These are the activations of a small network on made-up records, seen along a few directions, one row for each record.
Each row is followed by the record's values for the fields D, W, B, T.
Other fields move the rows too, some of them a lot.
In the rows, zero is written as 500.
Random noise pushes rows far along 21 fixed directions. That doesn't count. These rows show it; they differ only by the noise:
[513 633 418 335 605 405 332 418 634 562 487 309 411 389 470 470 403 458
 556 695 787 401 674 572 334 374 495 567 541 314 383 372 498 357 564 502]
[597 543 711 421 590 519 441 451 442 447 635 518 501 392 558 676 477 513
 576 408 200 167 401 402 416 531 657 268 371 532 373 475 469 500 582 535]
[419 487 398 494 482 555 455 741 341 372 586 338 446 152 598 562 477 498
 444 531 612 740 475 498 267 400 516 455 672 398 419 374 500 493 365 457]
[475 521 752 529 557 352 665 577 252 504 537 567 296 492 640 530 260 757
 331 287 326 469 448 479 420 587 335 550 528 642 276 583 498 350  99 768]
[541 300 236 426 576 421 585 544 403 529 433 799 391 597 564 556 384 588
 371 449 371 598 555 528 452 467 778 626 496 591 502 665 394 606 471 485]
[488 281 541 768 485 446 467 398 670 539 353 375 232 596 681 399 312 271
 389 541 495 712 351 525 507 541 445 411 570 223 444 414 315 382 463 522]
[512 580 308 528 475 346 640 453 913 408 408 522 276 558 514 278 507 257
 546 432 578 645 338 563 392 537 404 516 621 384 495 461 562 410 480 509]
[505 592 567 556 573 583 419 427 392 363 675 566 612 226 325 721 624 548
 436 759 587 521 657 227 727 649 369 440 636 322 532 417 619 540 407 592]
[580 716 460 638 711 586 641 682 498 388 376 354 529 360 608 492 526 536
 590 547 607 583 385 556 291 374 503 664 615 571 613 513 498 618 457 420]
[519 629 615 317 564 335 507 777 526 612 567 412 341 415 612 510 308 365
 362 190 520 515 505 208 429 505 618 412 697 446 542 648 574 426 391 615]
[568 722 807 604 723 609 583 498 527 427 616 610 596 303 405 655 506 427
 525 295 609 423 496 241 477 818 380 427 760 551 465 865 762 567 291 698]
[584 668 523 501 450 485 422 471 626 336 538 515 643 315 480 567 493 411
 482 562 480 463 336 418 379 409 417 322 537 498 408 560 515 415 490 660]
[406 401 406 663 235 593 368 418 531 477 549 572 480 678 542 556 417 369
 490 281 595 498 401 370 399 549 640 603 551 547 372 789 556 560 322 657]
[329 238 381 395 504 425 377 556 709 427 612 463 231 430 482 476 442 226
 413 593 425 629 508 422 456 508 644 313 491 191 417 249 495 495 615 450]
[539 413 362 490 450 563 570 343 311 469 529 690 342 468 569 573 544 505
 466 352 572 474 593 550 463 709 688 605 622 458 385 571 585 563 424 458]
[363 433 787 626 460 454 498 570 625 520 719 637 778 330 384 569 429 350
 391 534 526 597 393 193 629 573 366 503 703 454 455 509 534 478 456 672]
[559 725 608 522 739 446 433 495 535 551 454 420 400 308 593 587 543 654
 564 539 544 405 566 393 406 587 431 562 589 461 412 525 550 544 450 506]
[518 468 615 522 438 404 400 530 387 296 726 559 453 530 370 781 409 946
 867 527 314 466 609 577 705 602 509 502 508 551 424 733 351 613 384 451]
[419 403 486 531 520 393 560 549 472 245 534 653 408 265 513 521 410 518
 414 674 535 690 439 626 429 526 508 600 641 377 282 443 437 519 446 536]
[307 292 611 619 651 649 438 509 663 643 622  64 294 648 616 473 417 361
 464 459 674 624 505 327 257 551 388 360 716 339 633 372 914 525 317 618]
[519 442 597 406 420 367 504 487 649 495 621 606 636 286 565 695 591 542
 608 547 348 509 439 310 490 249 671 405 598 509 356 415 393 720 696 522]
[523 420 424 560 538 511 395 446 678 588 692 508 500 674 495 522 367 526
 590 415 477 495 468 426 451 375 408 463 689 593 570 601 601 489 428 640]
[615 493 706 432 636 211 746 304 733 357 295 388 399 586 543 541 358 669
 554 794 460 537 425 617 371 433 439 358 452 402 435 532 516 449 412 697]

[616 457 385 521 350 337 620 636 372 535 567 486 625 479 491 489 321 660
 570 520 648 806 490 535 619 393 447 579 782 482 722 587 325 340 288 475]
<D:d1 W:w3 B:b2 T:t2>
[445 561 483 493 433 436 364 473 735 469 561 319 594 382 524 398 604 471
 558 539 599 573 337 489 282 735 305 277 623 408 537 515 809 303 429 518]
<D:d1 W:w2 B:b3 T:t1>
[264 466 470 583 353 440 372 586 560 156 810 597 284 648 252 570 493 698
 602 545 416 588 583 433 791 727 275 603 543 443 509 586 696 593 250 625]
<D:d2 W:w2 B:b6 T:t2>
[386 265 410 639 495 530 549 504 550 498 440 314 502 684 441 476 453 510
 599 684 427 563 415 563 395 736 567 454 232 373 670 433 460 367 351 336]
<D:d1 W:w1 B:b6 T:t2>
[581 657 638 523 548 480 457 602 516 533 366 474 464 402 595 446 485 326
 274 437 533 607 446 351 635 501 416 399 623 406 566 546 481 475 601 555]
<D:d2 W:w3 B:b5 T:t1>
[617 357 381 589 751 388 676 587 602 535 454 512 392 263 533 568 565 600
 652 623 436 869 538 466 498 497 473 357 689 355 612 451 310 589 393 328]
<D:d2 W:w2 B:b1 T:t1>
[548 574 549 576 442 446 309 293 546 493 489 435 200 622 678 478 506 473
 462 529 344 221 454 434 617 469 514 508 395 368 371 297 445 483 595 569]
<D:d1 W:w1 B:b1 T:t2>
[345 377 511 590 749 649 649 605 389 772 477 499 520 623 481 572 502 522
 500 454 499 378 642 278 404 561 715 761 332 612 537 491 479 647 364 432]
<D:d2 W:w1 B:b4 T:t1>
[553 640 114 681 422 545 529 636 607 473 291 402 390 529 593 371 609 395
 542 449 482 651 328 458 379 362 501 555 403 521 612 471 323 473 376 394]
<D:d2 W:w1 B:b2 T:t1>
[545 558 676 368 559 599 518 587 308 673 651 448 433 427 682 514 548 571
 542 132 540 397 641 587 513 447 555 528 784 633 482 440 657 650 707 383]
<D:d1 W:w3 B:b3 T:t1>
[562 354 466 205 861 351 452 656 632 589 524 566 399 359 472 492 265 497
 598 396 523 580 638 695 210 457 682 335 625 507 428 774 455 503 590 442]
<D:d2 W:w2 B:b3 T:t2>
[454 568 252 667 166 339 403 700 671 654 514 558 620 680 554 330 429 458
 673 357 446 521 293 437 612 194 576 873 452 636 568 492  70 444 544 373]
<D:d2 W:w1 B:b2 T:t2>
[462 723 520 386 589 434 487 544 540 434 425 382 330 621 573 441 524 646
 495 456 479 346 409 448 308 590 474 593 434 598 497 571 791 512 363 619]
<D:d2 W:w3 B:b5 T:t2>
[630 593 488 494 698 523 492 301 525 313 692 559 219 394 508 369 504 448
 576 517 422 288 436 766 518 646 292 440 666 379 444 204 631 327 579 468]
<D:d2 W:w2 B:b2 T:t2>
[744 665 438 435 307 269 338 373 597 710 571 560 637 367 714 348 351 454
 416 412 660 502 383 596 545 314 327 536 922 466 481 461 387 167 673 540]
<D:d1 W:w2 B:b6 T:t2>
[439 815 311 437 517 382 447 681 598 701 470 359 503 455 578 351 546 575
 658 424 679 354 508 440 304 334 537 917 481 609 495 387 442 463 470 379]
<D:d1 W:w2 B:b4 T:t2>
[441 473 390 568 564 355 351 391 620 526 517 471 544 565 506 497 487 653
 544 830 537 374 443 358 426 576 562 656 456 412 501 464 585 428 376 563]
<D:d1 W:w1 B:b3 T:t1>
[634 630 159 488 574 508 495 370 565 319 431 428 387 435 460 387 421 384
 440 675 735 570 432 601 235 481 390 417 610 364 519 538 648 248 243 661]
<D:d2 W:w1 B:b4 T:t2>
[443 396 386 399 118 304 444 401 572 559 435 348 519 556 652 536 585 709
 595 683 589 666 486 513 488  83 599 622 546 458 421 286 391 639 601 496]
<D:d2 W:w3 B:b2 T:t2>
[373 326 560 660 504 373 500 601 602 704 456 630 556 278 671 523 584 620
 545 442 619 870 483 421 488 659 491 684 870 484 353 651 429 694 533 348]
<D:d2 W:w2 B:b4 T:t1>
[439 441 494 533 714 646 362 583 389 638 645 658 558 409 226 600 415 424
 368 593 569 562 833 307 819 533 375 535 532 421 548 502 356 502 493 506]
<D:d2 W:w1 B:b4 T:t2>
[533 669 191 407 698 420 350 332 610 582 614 727 369 317 401 551 579 543
 653 562 493 168 609 293 321 500 606 662 390 503 237 442 428 459 340 575]
<D:d1 W:w2 B:b4 T:t2>
[608 553 469 916 789 824 599 530 322 369 512 763 424 360 602 514 694 459
 391 386 251 558 308 439 615 725 346 530 631 609 615 455 540 684 449 426]
<D:d1 W:w3 B:b1 T:t1>
[342 369 667 660 367 543 456 409 437 648 437 513 513 537 518 390 362 329
 345 492 647 486 534 618 574 438 442 740 406 437 256 333 249 392 561 513]
<D:d1 W:w2 B:b2 T:t1>
[567 583 599 513 496 473 259 330 735 417 450 661 811 478 447 479 394 389
 427 640 471 320 303 641 377 513 427 439 417 574 376 704 502 378 759 623]
<D:d1 W:w2 B:b4 T:t2>
[635 524 631 544 659 460 653 398 662 536 450 368 792 499 526 515 476 517
 598 692 509 398 297 463 262 409 500 421 488 556 660 506 589 437 467 591]
<D:d2 W:w2 B:b6 T:t2>
[443 336 440 501 222 429 360 173 714 336 533 444 557 612 490 561 586 586
 788 747 729 507 445 690 390 546 654 599 596 354 385 569 651 645 629 451]
<D:d2 W:w3 B:b1 T:t2>
[308 401 238 475 270 383 661 600 514 533 545 660 701 564 306 497 643 562
 420 558 491 656 472 183 510 665 572 667 336 552 692 497 618 465 167 545]
<D:d1 W:w2 B:b2 T:t2>

Which values does each new row have?
[598 307 600 188 471 428 630 449 214 623 611 565 626 594 703 677 507 743
 190 425 342 426 567 361 472 565 706 272 650 628 693 562 923 542 528 650]
<D:d1 W:w2 B:b6 T:t1>
[641 739 645 335 464 411 545 503 426 488 452 304 707 590 534 498 593 746
 629 557 414 278 396 526 514 505 502 402 386 639 705 496 660 424 572 463]
<D:d1 W:w3 B:b3 T:t1>
[347 234 356 458 377 442 376 723 416 516 566 498 536 665 435 593 473 682
 469 570 289 671 552 420 612 628 653 464 310 504 734 575 468 553 462 357]
<D:d1 W:w2 B:b1 T:t2>
[569 787 371 255 402 435 567 574 258 596 667 628 377 606 562 385 645 769
 542 135 517 306 631 607 690 682 452 804 734 713 649 455 800 480 585 331]
<D:d2 W:w3 B:b4 T:t1>
[548 281 116 587 140 534 492 213 554 536 419 704 487 815 288 483 434 281
 462 423 614 642 568 456 628 703 578 413 356 381 549 805 377 281 227 585]
<D:d2 W:w1 B:b5 T:t2>
[298 410 709 481 576 270 539 594 742 523 343 561 395 523 417 498 508 617
 557 607 459 670 620 527 634 679 466 600 373 425 374 591 399 659 601 406]
<D:d1 W:w3 B:b2 T:t1>
[560 584 336 587 571 343 457 318 509 450 501 452 186 660 558 483 414 745
 459 773 637 536 662 461 674 267 307 734 668 395 509 367 535 514 280 739]
<D:d1 W:w2 B:b1 T:t1>
[597 705 539 799 556 549 256 521 534  91 417 360 245 350 568 619 574 545
 742 659 386 457 351 524 611 631 515 444 444 275 442 599 287 652 503 393]
<D:d2 W:w2 B:b2 T:t2>
[273 619 403 397 511 364 254 789 814 499 420 559 614 479 484 256 598 590
 467 595 550 660 461 745 471 412 322 754 531 672 464 500 590 627 912 320]
<D:d1 W:w3 B:b3 T:t1>
[259 350 599 642 428 519 607 677 384 537 490 324 370 668 516 315 284 438
 324 485 412 587 387 565 461 457 307 573 301 515 424 232 371 254 266 569]
<D:d1 W:w1 B:b4 T:t1>
[477 517 452 591 418 525 468 393 528 290 719 533 276 465 529 421 567 565
 708 393 495 479 394 682 485 564 328 531 728 494 353 395 647 516 418 525]
<D:d2 W:w3 B:b3 T:t2>
[557 648 642 502 447 377 599 482 599 232 604 585 635 310 412 437 447 333
 458 602 638 489 331 550 546 644 410 489 716 357 494 495 598 329 516 582]
<D:d1 W:w2 B:b2 T:t1>
[469 423 683 673 658 734 523 415 594 700 636 412 527 605 410 576 437 351
 852 214 529 234 533 408 338 436 584 514 397 641 351 625 393 603 374 528]
<D:d2 W:w2 B:b6 T:t1>
[491 429 561 303 327 299 683 609 724 426 441 637 413 472 497 635 494 523
 699 276 421 690 566 508 493 246 744 438 530 600 291 758 301 839 635 491]
<D:d1 W:w1 B:b6 T:t2>
